Each row below holds a small network's activations on one input, seen along a few directions.
In each table, some parts of the input vary, and every possible input appears once, in random order.
A made-up example of a description, with smaller parts first: one of 8 places around a ring, together with either a single point or (one of 2 separate values, together with one of 4 places along a line) or one of 11 places around a ring.
Shared parts are said once, and a part with two or three values counts as separate values.
In the rows, zero is written as 128.

Other details of the inputs vary at random and push rows far along two fixed directions, the same in every table; ignore that.

Table:
R1: [ 92  96  43 150 134 117 181  92 134  76 128 180 174 125  96]
R2: [133  69 101 133 114 167 146  64 125 116 149 126 137  84 118]
R3: [137 101 143 171  91 151 134  70 153 101 105 200 113 128  98]
R4: [166 160 226 145 124 157  43 185 171 121 115 129 109 125 127]
R5: [113 176 215 165 154 119  44 175 169 156 107 121 152  86 146]
R6: [126  76 147 174 107 165 135  35 143 106 137 141 151 109 135]
R7: [187 155  99  55 177 110 183 239  95 157 169  44 105 154 116]
R8: [ 60 182  99  71 134 171 138  32 116 102 125 175  42 106 190]
R9: [ 83 116 134 192 116 105 139  53 152 137  97 175 145 119 120]
R10: [121  93  74 134  80 123 159  88 114 113 104 181 106 164  97]
R11: [112  92  46 133 148 128 178 108 142  84 135 176 165  93  92]
R12: [171 141  72  40 148  72 205 188  60 220 148  64  68 118 120]
R13: [110 143 204 157 124 155  28 152 145 112 134  78 171 138 167]
R14: [158 157  93  72 160  87 183 214  86 147 155  53 122 209 133]
R15: [126 145 221 157 124 156  48 145 143 127 138  60 156 170 171]
R16: [ 71  94  61 157 111  89 165  51 123 132 101 198 146  89 109]
R17: [144 115 110 146 149 127 199 102 140 105 142 147 148 136 106]
R18: [171 128  93  26 135 119 125 214  59 175 168  22 114 138 157]
R19: [125 169 245 196 149 124  80 129 172 157 110 120 131 120 146]
R20: [153 108  45  60  99 112 156 160  88 138 123 151  93 122  96]
R21: [127 172 219 155 109 135  18 193 160 106  96 146 141 154 148]
Each input here is: either a single point or (one of 4 separate values, together with one of 5 places around a ring).
Q: Change only the choice among 4 separate values in R13. List by row number the other rows that result.
A: R1, R16, R21
Q: Change only the choice among 4 separate values in R3. List by row number the other rows that result.
A: R6, R17, R19

Table:
R22: [131 151 138 115 139 122 108 173 130 120 130 115 137 143 137]
R23: [145 161 151 107 159 119 128 180 126 141 139  89 130 149 145]
R24: [142 142 147 107 141 127 107 172 118 146 140  68 139 144 148]
R25: [145 146 159 116 134 127 109 176 120 137 139  76 128 170 146]
R26: [145 139 188 134 135 144  77 167 139 138 137  83 144 137 148]
R27: [117 106 176 193 112 161  87  81 172  91 117 158 163 117 128]
R28: [140 151 191 145 141 130  82 178 134 139 140  94 131 124 135]
R29: [132 127 172 172 118 133  97 120 160 123 107 152 146 125 120]
R30: [133 106  69 109 115 100 185 120 105 143 122 139 118 147 105]
R31: [149 142 148 108 134 132  95 184 128 136 134 103 126 133 131]
R32: [124 101  49  99 122 118 170 117 107 122 131 143 129 114 107]
R33: [136 141 139 111 138 123 120 164 115 139 141  83 140 156 149]
R34: [148 141 154 128 131 119 117 167 112 136 140 100 116 139 125]
R35: [ 75 124 151 180 111 155 103  34 153  96 111 197 119  84 133]
R36: [139 107  59  96 132 114 203 115 103 132 138 132 110 142 108]
R37: [ 86 125 151 170 108 146 102  43 164 112  93 197 121  95 139]
R38: [114 126 134 156 129 117 125 116 148 126 111 152 152 127 124]
R39: [150 139 155 118 145 135 120 160 136 141 137 103 129 125 133]
R40: [136 106  53  91 139 114 196 114 104 140 139 123 121 116 113]
R41: [155 108  72  93 128 118 191 123 100 139 139 124 108 134 109]
R42: [141  96  59 102 108 123 173 116 103 119 131 152 116 128 100]
R43: [ 96 104 142 195 121 136 109  68 179 105  98 185 170  90 114]
R44: [123 181 192 116 140 149  88 138 143 139 123 113  98 126 170]
R45: [114 116  92 134 131 110 161 115 109 123 139 139 132 123 115]
R46: [119 129  62  67 112 127 159 107  86 139 127 144  75 125 136]
R47: [106 107 107 159 128 125 140  92 132 113 131 152 144  97 110]
R48: [146 149 189 137 135 123  82 178 147 153 120 101 137 133 137]
R49: [ 82 115 147 168 103 167  97  20 160  95 111 186 133  97 145]
R50: [128 104  59 108 120 103 194 118  87 132 144 130 107 140 101]
R51: [144 150 135 106 133 122 116 184 121 126 132 106 120 159 129]
Q: Changing only one part turns R42 into R29. The same change can be made to R51. Which row results?
A: R30
Q: What do these inputs look like to the network?
A: one of 5 separate values, together with either a single point or one of 5 places around a ring
Q: List by row number the other rows that have the choice among 5 separate values in common with R26.
A: R24, R25, R27, R33, R49
Q: Change only the place on the ring of 5 in R28. List by row number the other rows that result.
A: R34, R45, R47, R50

Table:
R52: [107 110  96 140 130 153 143  92 138  82 138 146 147 127 124]
R53: [129 204 221 141 162 135  54 217 166 110 122 103 134 159 152]
R54: [187 105  68  40 117 106 189 178  58 185 159  49  87 157 121]
R55: [139 152 198 153 119 119  64 175 151 147 103 120 132 145 132]
R56: [116  96 118 164 125 131 158  74 130 116 137 134 148 128 120]
R57: [135 175 195 151 167 125  92 176 164 137 121 115 144 115 139]
R58: [153 122 145 109 112 122 104 165 108 157 134  73 128 154 137]
R59: [108 128 146 145 134 149  81 134 149 101 134 121 159 119 139]
R60: [101 120  99 149 135 108 148 102 142 124 111 168 153 105 114]
R61: [ 95 138 124 107 113 152 129  42 124 133 119 166  75  84 154]
R62: [145 149 219 177 128 141  65 154 176 132 104 138 134 122 126]
R63: [126 107 114 153 108 122 151  94 141 119 106 175 123 140 103]
R64: [ 86 147 120 113 113 151 133  39 119 121 114 168  76 115 161]
R65: [124 109 118 164 130 114 159  95 137 137 120 164 130  97  99]
R66: [116  99 100 134 134 156 139  95 141  95 141 145 145  97 117]
R67: [119 108  98 138 100 123 124 110 131 107 108 185 132 119 105]
R68: [124 116 104 140 109 131 142 106 137  93 113 187 125 137 107]
R69: [109 109 105 150 142 138 159  81 140 102 136 138 160 123 131]
R70: [143 113 111  98 109 133 113 151 103 128 141 106 131 144 131]
R71: [113 116 118 166 128 110 164  92 137 125 118 167 133 128 107]
R72: [126  88 121 160 126 134 154  78 132 127 140 132 146  96 114]
R73: [126 181 249 184 146 115  38 190 167 150 112 103 151 135 146]
R74: [125  98 105 138 106 155 136  89 131  87 134 156 141 138 120]
R75: [157 121  90  72 130  88 164 178  61 185 157  42 113 155 134]
R76: [ 79 136 116 112 102 144 117  46 115 136 110 168  82  97 163]
R77: [115 121  97 138 135 133 146 112 146 101 121 176 129  96 103]
R78: [155 164 240 153 133 151  48 186 156 133 130  67 140 173 161]
R79: [131 118 125 131 152 136 143 118 136 126 144 109 152 105 133]
R80: [183 134  55  27 125  93 186 207  57 169 146  92  72 156 110]
R81: [152 124  48  39 146  87 190 182  56 178 161  44 117 153 139]
R82: [128 153 116 114 156 103 160 156 126 137 128 123 129 148 130]
R83: [ 99 121  90 140 123 121 132 113 140 103 112 175 139 108 108]
R84: [172 142 156  84 131 143  99 198 108 140 153  70 117 148 142]
Q: What do these inputs look like to the network?
A: one of 3 separate values, together with either a single point or (one of 2 separate values, together with one of 5 places around a ring)
Q: Changing only the choice among 3 separate values turns R76 into R64. The same change can be made to R73. Which row results?
A: R71
Q: Change only the place on the ring of 5 in R66. List by row number the other rows that result.
A: R54, R72, R79, R84
Q: Change only the place on the ring of 5 in R60. List by row number the other rows that result.
A: R55, R67, R73, R83
Q: Change only the choice among 3 separate values in R78. List by row number the other rows that result.
A: R54, R58
Q: Change only the choice among 3 separate values in R80. List by row number the other rows that result.
A: R67, R68
